These are the activations of a small neural network, seen along a few directions. Each row is one input.
Each table varies a few parts of the input and shows all the possible inputs, shuffled.
Descriptions start from the smaller parts, as in this example, which fits no table here: one of 5 places around a ring, together with either a single point or one of 11 places around a ring or (one of 3 separate values, together with one of 4 places along a line).
Shared parts are said once, and a part with two or three values counts as separate values.

Other details of the inputs shift rows strongly along two fixed directions, in all tables alike. That doesn't count.

Rows:
row 1: [ 23  17   1  23  -2  -9   6  -6 -24 -16 -29  10]
row 2: [  4  43  -3 -18 -28 -38  -3  41 -17  34 -12   3]
row 3: [-15   7  86  58  72  16  -8 -74  25  12 -19 -21]
row 4: [  1  35 -33 -26 -26 -32  19  37 -24  45 -25 -13]
row 5: [ -8   1  65  40  53   9  -8 -57  19  20 -28 -27]
row 6: [ -1  32 -41 -17 -15 -37  17  46 -21  46 -24  -5]
row 7: [ 20  39 -31  -2 -28 -34  22  43 -58   7 -40   9]
row 8: [   5  -79  -42   -7  -26   58  -14  -12    6 -112   61   44]
row 9: [ 32  44 -23  -6 -33 -41  19  40 -41   7 -42  17]
row 10: [  7  37  -5 -22 -26 -45   4  36 -17  34 -12  -1]
row 11: [ -1  46 -45 -37 -26 -36  25  52 -35  48 -30 -17]
row 12: [ 52 -67 -33 -19 -42  48   5  21   8 -76  83  14]
row 13: [-12 -76 -32 -29 -37  38 -28  -4  23 -68  86  29]
row 14: [-10 -47 -46 -39 -54  22 -28  27   3 -48  72  28]
row 15: [-10   3  45  49  62  13  -1 -54  36  19 -26 -14]
row 16: [ -5 -30  10  10   9  29 -11 -42  39 -19  18  -2]
row 17: [-12  45 -20 -24 -19 -31   6  53 -42  32 -13 -11]
row 18: [-10 -37  10  -2   8  22 -13 -22  11 -12  18  -3]
row 19: [-10   4  65  56  75  18   4 -62  51  20 -31  -6]
row 20: [  2 -81 -27 -36 -45  33 -31  -7  42 -65  71  26]
row 21: [-27   3  85  53  93  31   2 -71  19   6 -18 -22]
row 22: [-19   0  54  27  63  18   4 -43   7  16 -27 -28]
row 23: [ -9 -12  10   4  -7  12 -24 -11  12 -17  27   4]
row 24: [ -7  38 -31 -12   7 -29  22  38 -21  46 -34 -13]
row 25: [ 10  35 -19 -24 -29 -35  14  30  -3  40 -25  -5]
Description of these inputs: either a single point or (one of 4 places along a line, together with either a single point or one of 5 places along a line).
Question: Which other rows does row 3 become when the place on the line of 5 takes its other values? List them by row number.
Answer: row 5, row 15, row 16, row 23
Question: Which other rows does row 13 become when the place on the line of 4 takes its other values? List them by row number.
Answer: row 3, row 10, row 21
Question: Which other rows does row 4 become when the place on the line of 5 takes its other values? List them by row number.
Answer: row 6, row 13, row 14, row 18
Question: Which other rows does row 9 become when the place on the line of 4 takes its other values? List them by row number.
Answer: row 1, row 7, row 8

Rows:
row 26: [-42 -39 -52  12  29  51   4   6 -32 -56  30  25]
row 27: [-11 -24 -24  -8 -26  17 -18 -23  57 -29  20  40]
row 28: [-49  44 117  18  98  -1  -2 -56   8  89 -22 -77]
row 29: [-13 -64 -35 -34   4  42  18 -12  36  -6  36 -25]
row 30: [-30 -42 -43  -8   2  15 -18 -13  58  -4  40  19]
row 31: [ 63 -39  -6  14 -35  17   3 -22  21 -50  31  10]
row 32: [ 32 -28  45  -3 -50  11 -47 -13   4 -30  71   5]
row 33: [-51  58 121  50  62 -17 -27 -74   5  53 -58 -31]
row 34: [ 32  72  -6 -32 -62 -90   2  85 -30  64 -42  12]
row 35: [-68  43 101  50  93 -23 -27 -63   7  77 -36 -50]
row 36: [-22 -18 -35   8   5  49   2  -8 -32 -84  13  42]
row 37: [ 50  48  98  93  82   3  31 -59 -22  14 -81 -42]
row 38: [-14  49 -85 -29 -18 -56  23  75 -75  66 -66 -25]
row 39: [  7  64 -84 -43 -60 -59  21  73 -77  32 -72  -1]
row 40: [  8  58  96  88 110   7  40 -46 -51 -10 -83   0]
row 41: [ 45 -17  -3  30  -5  41  17   8 -39 -96  42  25]
row 42: [-33  64 100  62  72 -11 -10 -59  40  57 -71 -13]
row 43: [ 32 -48 -11  -3 -25   6  -1 -24  24 -52  11  31]
row 44: [ 51 -24  25   9 -39  16 -32   2  39 -31  57  21]
row 45: [-17 -68 -36 -26  15  60  14   3   1 -24  26 -26]
row 46: [ 47  70 -58 -39 -60 -88  35  94 -93  34 -77  -2]
row 47: [-30 -46 -33  -8  30  72  32  19 -31 -45  45  -1]
row 48: [ 47  48 -50 -45 -81 -82  15  82 -22  41 -29  29]
row 49: [ -2 -40  43 -19 -42  -3 -48 -14   7 -36  49  21]
row 50: [ -8 -36 -37  -8 -25  21  -8 -36  33 -41   4  26]
row 51: [  6  74 -72 -79 -44 -73  48 105 -26 115 -28 -40]
row 52: [ 63 -28   5  13 -36  16 -10 -10  43 -34  45  25]
row 53: [-43 -36 -23 -12  -1  10 -38  -1  55  -4  54  13]
row 54: [-27 -57 -55  -7   1  21  -8 -24  33 -15  23   6]
row 55: [-25 -39  -5 -44   5  32 -12   7  58   5  69 -16]
Question: What is each input in this table made of?
Answer: one of 5 places along a line, together with one of 6 places along a line
Question: Changing only the place on the line of 5 turns row 39 into row 38. The same change can be made to row 36. Which row results?
Answer: row 26
Question: Start at row 28 and move only the place on the line of 6, one step at a time. The first step leads to row 55. Which rows follow, in order?
Answer: row 51, row 29, row 45, row 47
Question: Which other rows does row 30 become when the place on the line of 5 takes its other values? List them by row number.
Answer: row 27, row 48, row 51, row 52
Question: Which other rows does row 40 become when the place on the line of 6 takes its other values? List them by row number.
Answer: row 34, row 43, row 46, row 48, row 49

Rows:
row 56: [-15 -16 -15 -22 -48   6 -21   0   7 -42  29  36]
row 57: [ 60  77 -42   6 -43 -63  25  49 -34  45 -59  -4]
row 58: [-52 -38 -35 -27 -26  24 -30 -10 -12 -44  45  12]
row 59: [ 20   9  61  46  58  25  40 -49   5   7 -57 -11]
row 60: [-10  -9 -61   5   0  22  17  19 -24 -16   9 -12]
row 61: [-45 -38  40  67  96  44  -8 -69  14 -17 -15  -3]
row 62: [ 30 -42 -26   8 -33  -4 -25 -11  26 -46  20  45]
row 63: [-33 -26 -23 -36 -24  17 -22  -4   3 -55  41  32]
row 64: [ 28   6  11 -13 -49 -25 -31  18   8   4  12  -1]
row 65: [-23  65  -9 -26 -13 -46   0  64 -69  81 -33 -46]
row 66: [ -8 -24  62  72  72  37  -3 -68  40 -23 -23  27]
row 67: [ 13  27  -5 -13 -56 -46 -21   0  -6  -1 -14  19]
row 68: [  4 -15 -39   4  13  36  21   2   7 -47  20  12]
row 69: [ 54 -53 -22 -10 -40  12   1 -13  17 -53  14  18]
row 70: [ 38  65  59  16  -8 -69   4  14 -14  71 -27 -33]
row 71: [  3  65  21 -27   2 -55  19  58 -45  67  -9 -31]
row 72: [  6  25 100  42  53   7   3 -37  18  36   0 -20]
row 73: [-11  16   1 -35 -16  -8 -11  42 -18   8  14  -9]
row 74: [ 27 -12 -49   2 -28  32  13  13  11 -40  21  32]
row 75: [-22  10  48  54  89   6  14 -39   7   4 -48   5]
row 76: [ -7 -73 -49 -22  -5  52  12  -7 -11 -56  34  -4]
row 77: [-22 -51 -12 -31 -13  27 -26   8  -7 -20  89 -14]
row 78: [-51 -30 -67 -63 -16 -19 -10  -2 117  88   9 -19]
row 79: [ 21  33 -42 -39 -13 -31  52  57 -55  20 -45 -16]
row 80: [ -5  28  93  41  48  18 -12 -35  17  28 -26 -15]
Question: What is each input in this table made of?
Answer: either a single point or (one of 4 places along a line, together with one of 6 places along a line)
Question: Start at row 65 and move only the place on the line of 4, one step at a time. The first step leads to row 73. Which rows follow, in order?
Answer: row 80, row 64

Rows:
row 81: [  6 -18 -26  -2 -11   9   5  -4   0 -27  -1  14]
row 82: [ 10  58  -6  -4 -16 -52   8  30 -19  56 -43 -10]
row 83: [  8 -21 -29   0 -13  12   0   7   0 -29  16  15]
row 84: [ 13  58  24   9  15 -38  21  12  -5  66 -51 -23]
row 85: [  2   1   1 -20 -28 -13 -13  15  -8  -2  10   4]
row 86: [  0 -31  -7  -4 -14  25 -10  -6  -7 -47  29  13]
row 87: [  5  43   3   6   4 -25  16  22 -34  21 -40   1]
row 88: [-30 -31 -39 -21   0  26  -1  10   3 -19  31   7]
row 89: [  5  28  57  29  41  -4   8 -26  19  37 -27 -18]
row 90: [  3 -42  -7   1  -8  30 -13  -8  -2 -48  38   9]
row 91: [  8 -33  -1   5   7  35   2 -13  16 -38  28  12]
row 92: [  4 -19 -18 -15 -33   2 -21   8  16 -20  35  19]
row 93: [  9  12  -6 -21 -27 -23  -3  27  -7  15  12  -3]
row 94: [  5  16 -19  -5 -16 -12   7  22 -23  -4  -9  11]
row 95: [ 11 -35  -6  -8  -9  18  -4 -18  38 -17  23   6]
row 96: [-27  41 -16 -14  16 -24  21  33 -41  50 -30 -25]
row 97: [ -5   1  79  52  66  24  -4 -63  40  11 -13 -11]
row 98: [  9 -13 -28 -16 -35  -9 -12  17  13  -7  22  13]
row 99: [ -2 -37  -6  13   5  35  -6 -26  19 -51  20  21]
row 100: [-27  21 -36 -36 -18 -27   1  42  -9  43  -1 -12]
row 101: [ 11   8 -15  -3  -8  -3  11  21 -15  -2  -1   4]
row 102: [ -3  22  45  44  54   8  13 -36   0   6 -47  -4]
row 103: [  4 -20 -16 -15 -24  -1 -10  -3  18 -15   8  16]
row 104: [  5  27 -18 -21 -38 -34  -3  33 -11  21  -6   8]
row 105: [ -3  -3  76  56  74  35   6 -61   8  -6 -19 -20]
row 106: [  8  19 -24 -18 -32 -33   3  19  -4  22 -19   3]
row 107: [  1 -12  59  61  79  38  14 -72  28  -8 -31 -12]
row 108: [-28 -16 -46 -36 -20  -2  -8  23  14  10  22  -2]
row 109: [  4  57   6 -12 -20 -52   5  33 -31  48 -32 -11]
row 110: [  3 -53   7 -10 -16  32 -25 -18  30 -42  57   8]
row 111: [  5 -22 -21  -2 -15  17  -8   3  -1 -38  26  20]
row 112: [-31  56  15  -6  27 -38  11  20 -22  78 -41 -38]
row 113: [  5 -27 -11 -18 -33   3 -22   9   6 -19  41   6]
row 114: [  6  23 -22 -18 -35 -32   0  27  -5  20 -12   6]
row 115: [-13  -1  91  50  66  24 -13 -71  31  -3 -14  -6]
row 116: [ 15  29 -25 -22 -33 -37   8  40  -8  34 -13  -3]
row 117: [ 13   7 -27   1  -8 -13  13  15 -17   5 -20   0]
row 118: [  2 -28 -13  -3 -13  20 -11  -3  -5 -44  34  16]
row 119: [-25 -19 -51 -25  -1  11  11  13  -4   0   4  -2]
row 120: [  6 -16 -21 -17 -34  -4 -17  17  11 -12  33  15]
row 121: [ 13  12 -23  -3  -9  -9  16  22 -15   3 -12   1]
row 122: [ -2 -44   8  -5 -17  26 -31 -21  24 -40  50  12]
row 123: [ -1 -33  -1  -5  -9  27 -11  -8  -6 -50  27  14]
row 124: [ 16  19 -23 -19 -28 -32   9  26  -2  31 -17  -5]
row 125: [  4  17 -10 -19 -30 -24  -6  26  -6  10  -2  12]
row 126: [-36 -68 -14 -11  17  60 -15 -26  17 -49  56   3]
row 127: [  1  -1  -2  -4  -7   2   0   8 -20 -23   3  10]
row 128: [  5  40  18  24  31 -19  23  -7 -21  28 -63 -10]
row 129: [  2 -48   1   4   3  41  -9 -19  13 -56  46  14]
row 130: [ 10 -22  -6 -24 -28   5 -10  10  15 -14  41   5]
row 131: [-28 -26 -46 -21   0  20   4  11   3 -12  19   4]
row 132: [  2  15  37  48  55   9  13 -44   3  10 -46 -11]
row 133: [  4  24  65  25  40  -2   5 -28   8  35 -24 -28]
row 134: [-28  40  -8 -25   1 -34   5  33 -26  65 -22 -34]
row 135: [ 13  30  13   2   8 -12  20  17 -32  23 -25 -21]
row 136: [ 17  17 -22  -7  -9 -10  22  25 -15  10 -16  -3]
row 137: [  7  20 -12 -20 -35 -31 -10  29 -15  16   7   1]
row 138: [  4  47   9 -11 -21 -43   2  27 -29  42 -28 -14]
row 139: [  7  35   5  10   7 -23  13  20 -37  22 -26 -11]
row 140: [  3 -29 -10 -15 -29   5 -22   5  12 -24  45  12]
row 141: [  4 -32 -18   3  -9  24  -8   0   4 -41  31  19]
row 142: [-11  -3  78  54  67  25  -8 -74  43   0 -25  -1]
row 143: [  9  11  40  40  58  15  25 -40  10  15 -43 -18]
row 144: [-23  21 -45 -36 -16 -31   9  36  -8  50 -19 -17]
row 145: [  7 -18 -28  -1 -15  12  -3   3   0 -32  14  17]
row 146: [  1  21  44  37  40  -7   1 -42  20  31 -41 -13]
row 147: [  5  -6  -6  -1 -10   6  -5   5 -21 -20  10   2]
row 148: [ 10 -20 -26 -13 -28  -6  -9   5  17  -6  15   9]
row 149: [ -5 -44   3   6   0  38 -13 -24   9 -61  39  21]
row 150: [ -2  -5  78  55  80  40  10 -65  18  -9 -14 -16]
Question: Changing only one part turns row 96 into row 112. The same change can be made to row 126. Which row results?
Answer: row 134
Question: Changing only one part turns row 100 into row 88. The same change can be made to row 138. Which row results?
Answer: row 86
Question: What is each input in this table made of?
Answer: one of 2 separate values, together with one of 5 places along a line, together with either a single point or one of 6 places along a line
Question: Which other rows does row 128 become when the choice among 2 separate values takes its other values? List them by row number.
Answer: row 103
Question: Start at row 124 and move only the place on the line of 5, one step at a time. The first step leads to row 116. Which rows follow, in order?
Answer: row 97, row 93, row 110
Question: Which other rows agree with row 136 in the choice among 2 separate values and the place on the line of 5? List them by row number.
Answer: row 83, row 99, row 102, row 121, row 131, row 145
Question: Which other rows does row 133 become when the choice among 2 separate values takes its other values? List them by row number.
Answer: row 135
